A small network was trained on made-up records. Each row is its average activation on records with the value named, seen along a few directions.
Values that are neighbours, or in one group, have similar rows; names and order tell nothing.
Strong random noise was added to every row along 9 fixed directions; ignore it. To show where, here is one row again and again, with new noise each time:
[ 274   92  -53   97  299 -357 -197  329  431  -38 -292 -365  552   99
 -603  285  -63  377   -4]
[  35 -610  234  146  309 -127 -154  -75  142 -674  586  740  467    5
  151  228 -186  298  353]
[-329  258  245   30  -18  158  420  349  454    7  157  -99 -199  139
  220   20   73  399 -184]
[-223 -288   11  -12  388  214  336 -428 -282 -113  252  -17  248  -13
  271  166  134  432  255]
[-143  326  237 -257 -201  187  142  219  164   74  464  154 -652 -128
  148  267 -139  -11  110]
[ 456   61    2  -51  -33   62  203 -183 -579  -12  202   53  443 -342
  185  385  -24 -271   93]
[-323   89  560  249 -256  200  106  129  531 -442  824  941  -80  -89
  358  388  -40  109   34]
[ -44  123  234   69  378  243   15 -173  213 -166  314   96  579 -101
 -513  528  -25  379  190]
[ 150 -127 -261 -105   77 -354   86   38 -247  164 -205 -398 -115  -16
  301   77   68  141  111]
[-514 -551 -226 -192  197  140   32  -13 -215  -95  619  -77 -722 -113
   88 -382 -478  189  398]
[ 107 -478 -301  378 -244 -596 -543  127  222 -290  103  352   27  -22
 -121   20 -303 -111  207]


MEDE, 19 values:
memu: [  25 -434 -292 -210  134  453  455 -957 -765  108 -402 -207  329  271
   25 -194  461  -68  232]
faba: [-608 -676 -177  262   80   22   59 -719 -165 -193   93  468   65   38
  324  -91  366   91  288]
bedop: [-106   -8 -231  225  309 -116  139 -270 -316  207 -225 -529  333 -100
  233 -320  144   71 -163]
pok: [-355 -314   88  349  373  -99 -349 -394   57 -243  298  360  439    9
  186  103  203  344  199]
zudi: [ 166  172  232 -416   20  200  363  -54   17  143 -635 -170 -331  526
  300  -57  251  265 -185]
rorof: [-511  215  -62  430  336  143 -271 -274  465  -56 -102 -157  510  119
 -755  -85   48  362  -40]
gar: [ 201 -267   49    2  252 -292 -275  341   99   33 -456 -218  -79  326
  163 -197   39  290  -48]
fem: [ 115   19 -100  256 -609    9 -269 -276 -304  147   68  493 -272 -413
    6  112 -177 -724  -69]
ditut: [-168  -98   33 -238  332  193 -107 -241   35  192 -146 -168 -353  118
 -383   -3 -107  262  148]
geku: [   2  409  218  174 -224  177 -232  327  591   58 -341   33   77  178
 -639  -26 -177   53 -326]
tar: [-201  -95 -324 -105  -40  125  319 -264   34  218 -458 -322 -439  423
  229 -184  226  293   54]
pufir: [ 377  378  356 -734  475  795  386  -89  -82   79  -73 -119  -72  239
 -709  121 -174  -25   29]
moz: [-871  138   67  481  -73  659   69 -689  497 -186   95  323  224  307
 -311 -135  459  475  -97]
ridod: [ 133 -301   77 -484  521  117 -301 -380 -227 -254  227  120   69  108
 -198  166  107  148  519]
git: [-430  141  236  -14  200  292   19  -16  309  -13  306 -111   95  -97
 -543  -17  152  208   37]
taf: [-271 -287  129  227  215   57  340   86  125  -92   35   81  379   25
  216 -191  103  154 -288]
zavad: [ 299 -301   26 -495  241  337  233 -342 -431 -261  -40  360  -31  274
  424 -473 -298 -169  247]
nol: [ -96 -530 -128   47  -26 -202 -147  350   94 -516   66  458  -69  357
  531 -797 -154  106  -60]
fur: [-112  -28  -57  163 -570  310  -41  -48  343 -181  -71  377  -97  416
 -284 -353   81 -323 -130]
The values of MEDE form a line.
Q: Which values are neighbours of ridod? Give them in the order they are listed.
A: moz, fur
Q: Which values are neighbours of ditut? Give them in the order they are listed.
A: zudi, fem
Q: Which values are neighbours of bedop? Give them in the order they are listed.
A: rorof, zavad
Q: Which values are neighbours of gar? Give them in the order they are listed.
A: geku
